Each row below is a small network's average activation on inputs in which a field has the value named, seen along a few directions.
Values that are neighbours, or in one group, have similar rows; names and order tell nothing.
(in the rows, 500 means zero)
Random noise pushes rows far along 4 fixed directions. That doesn't count. These rows show it; they differ only by the noise:
[744 437 735 417 379 424 281 691 586 740 420 477 885 793 265 610 366]
[516 431 470 752 336 533 604 769 783 628 582 759 772 462 407 262 564]
[430 548 597 422 524 431 465 888 769 672 551 585 821 650 565 550 533]
[516 441 670 421 441 477 371 727 716 656 569 505 815 721 470 547 468]
[370 441 703 317 510 498 348 740 783 613 668 440 794 769 622 599 505]
[525 426 430 452 460 400 462 384 487 512 437 455 421 441 382 440 368]


Field Povan:
u8: [351 346 450 561 581 565 558 644 524 502 646 533 538 556 686 442 567]
u4: [583 746 514 339 644 336 580 685 340 465 257 553 426 506 625 563 385]
u2: [873 574 443 726 537 340 540 612 326 699 230 622 687 573 289 627 476]
u3: [473 366 361 742 339 572 596 567 690 510 590 757 624 370 398 186 538]
u1: [708 294 765 462 445 649 361 288 447 581 572 346 551 827 493 837 516]
u5: [498 451 647 522 491 671 454 407 408 505 634 343 560 651 455 655 707]
u9: [489 518 609 677 384 636 483 276 354 289 591 521 345 329 496 233 488]
u6: [721 557 642 458 352 724 279 311 325 466 537 352 531 668 403 688 539]
u7: [166 544 401 622 476 766 699 216 630 161 706 500 182 175 666 260 682]
Povan is arranged as a ring.
Name the neighbours of u4, in listed order.
Answer: u3, u9
Name the neighbours of u1, in listed order.
Answer: u2, u5

Field Bem:
y1: [601 640 528 620 409 558 508 633 442 547 465 699 627 385 375 461 568]
y5: [545 231 608 567 389 681 416 334 591 557 681 421 606 668 375 490 588]
y3: [534 581 275 426 551 361 507 598 491 502 368 456 446 344 477 446 389]
y12: [436 335 698 551 473 647 443 443 593 441 706 484 568 671 659 481 470]
y4: [312 671 240 353 817 287 650 386 379 322 436 402 137 353 833 627 522]
y6: [376 412 455 324 562 384 476 356 369 428 517 422 331 428 551 478 348]
y8: [561 629 548 493 512 532 602 630 557 507 369 599 534 500 561 536 487]
y7: [319 432 433 424 482 493 429 277 647 425 634 465 401 409 629 459 476]
y10: [594 490 662 594 331 701 444 429 581 455 554 433 544 596 355 423 496]
y2: [377 556 442 522 630 417 601 611 572 537 548 534 597 558 623 658 639]
y13: [458 587 264 665 464 468 596 261 283 375 424 521 239 170 350 256 543]
y11: [614 517 501 568 550 381 599 621 395 544 334 586 477 448 407 389 410]
y9: [406 406 491 486 427 620 498 676 621 588 594 524 517 555 550 543 659]
Bem is arranged as a star with 3 arms.
Name the neighbours of y6, in listed order.
Answer: y3, y11
Name the neighbours of y8, in listed order.
Answer: y12, y10
Name the neighbours of y5, in listed order.
Answer: y2, y9
Name the neighbours of y13, in listed order.
Answer: y1
